These are the activations of a small network on made-up records, seen along a few directions, one row for each record.
Here are examples, each followed by its value of one field, Nugus.
The word missing means that the record has no Nugus.
Other fields move the rows too, some of them a lot.
In the rows, zero is written as 500.
Strong random noise was added to every row along 2 fixed directions; ignore it. To show where, here is one row again and again, with new noise each time:
[463 615 473 698 777 421 305 525 517 500 679 576 303 554 825 359]
[664 268 568 148 278 346 523 741 729 491 284 635 432 280 360 254]
[479 557 538 615 483 481 424 480 475 582 531 525 470 619 662 536]
[464 576 543 648 466 501 429 450 447 600 535 508 494 657 670 584]

[438 600 518 663 462 551 427 417 373 564 586 492 508 677 608 619]  y9
[354 689 488 751 428 662 575 288 291 584 555 419 680 743 550 885]  y6
[431 587 500 623 771 453 333 518 528 473 635 560 359 528 763 459]  y7
[561 442 481 431 522 469 544 545 554 473 457 523 511 413 433 436]  y5
[518 459 480 490 656 446 424 573 590 450 584 520 377 440 641 301]  y5
[500 449 431 421 582 460 520 579 532 468 531 525 451 456 448 401]  y11
[525 542 442 601 877 420 375 515 560 392 648 538 344 387 673 325]  y5
[568 403 576 379 320 402 467 617 575 520 431 566 433 512 506 400]  y10
[574 341 502 242 268 433 602 670 646 446 317 565 542 349 262 409]  y6
[416 590 427 617 550 580 544 388 404 487 558 448 614 494 442 582]  y2
[475 496 450 459 535 530 577 489 494 475 501 491 585 405 417 474]  y8
[617 393 436 291 574 393 502 672 668 382 434 597 374 241 374 241]  y1
[538 469 424 445 478 477 588 569 560 385 455 550 524 334 315 406]  y6
[568 334 611 294 206 461 465 583 584 609 332 514 601 576 537 526]  y2
[494 446 558 483 246 501 571 490 479 550 427 452 551 567 398 589]  y10
[490 540 530 570 563 537 444 473 534 553 542 429 443 585 663 528]  y4
[470 546 499 616 616 443 362 543 512 538 614 515 360 594 714 432]  y9
[492 528 532 539 448 568 552 406 427 530 514 466 582 520 478 584]  missing
[464 501 441 504 436 542 558 469 492 485 452 444 607 495 428 581]  y7
[532 447 565 429 215 549 552 464 467 607 366 449 593 634 455 654]  y1
[545 435 507 371 196 534 585 500 488 545 338 449 590 565 341 607]  y1
[507 553 410 591 845 466 441 551 541 357 661 510 349 367 525 317]  y3
[487 446 480 402 359 561 660 491 472 482 384 470 674 453 289 567]  y8
[495 502 441 557 547 442 466 527 495 493 562 510 412 500 548 424]  y9
[596 412 482 342 707 397 448 644 633 389 573 600 333 248 513 180]  missing
[443 562 512 595 490 488 495 487 470 488 580 516 462 529 503 512]  y10
[485 514 437 512 713 479 462 541 553 404 548 528 470 391 542 341]  y8
[554 527 529 547 551 557 489 465 540 519 453 415 533 558 540 553]  y4
[520 420 540 416 439 396 411 587 560 569 487 552 348 596 674 396]  y11
[413 566 463 558 409 586 528 425 403 564 526 457 621 622 542 647]  y7
[544 516 586 587 364 594 521 393 407 584 439 399 640 630 449 718]  y3
[461 582 505 561 513 579 518 415 401 509 550 476 544 552 502 600]  missing
[492 472 534 471 421 424 413 573 559 542 519 572 361 591 722 467]  y11
[454 540 532 621 438 570 506 428 444 590 538 392 554 640 555 659]  y3
[420 496 607 563 318 514 388 422 410 690 523 474 556 766 755 731]  y2
[506 535 420 508 487 600 582 439 461 502 455 389 631 502 346 635]  y4

Which value of Nugus does each new row have?
[488 554 544 604 442 625 546 410 423 576 515 410 645 596 456 673]  y3
[507 509 393 516 569 484 577 542 540 378 506 529 498 349 356 426]  y6
[502 538 516 541 187 641 683 388 373 574 357 436 799 614 245 776]  y6
[383 666 500 762 693 588 405 357 344 535 727 428 457 659 733 595]  missing
[390 574 484 573 531 563 480 436 464 542 566 485 548 584 625 621]  y7
[434 542 401 507 660 522 538 477 466 442 607 506 500 384 473 395]  y8
[478 554 463 623 604 550 512 433 466 461 578 401 500 483 436 532]  y3
[494 513 371 527 822 445 499 551 576 339 634 537 366 245 520 249]  y8
[467 499 529 503 320 562 554 435 456 572 369 456 691 615 457 718]  y7
[532 395 602 343 200 483 515 569 508 618 382 541 541 607 467 556]  y9
[452 651 443 734 557 650 659 294 355 511 517 347 659 594 382 801]  y4
[468 544 502 535 434 597 587 428 441 518 481 388 616 527 334 629]  y3
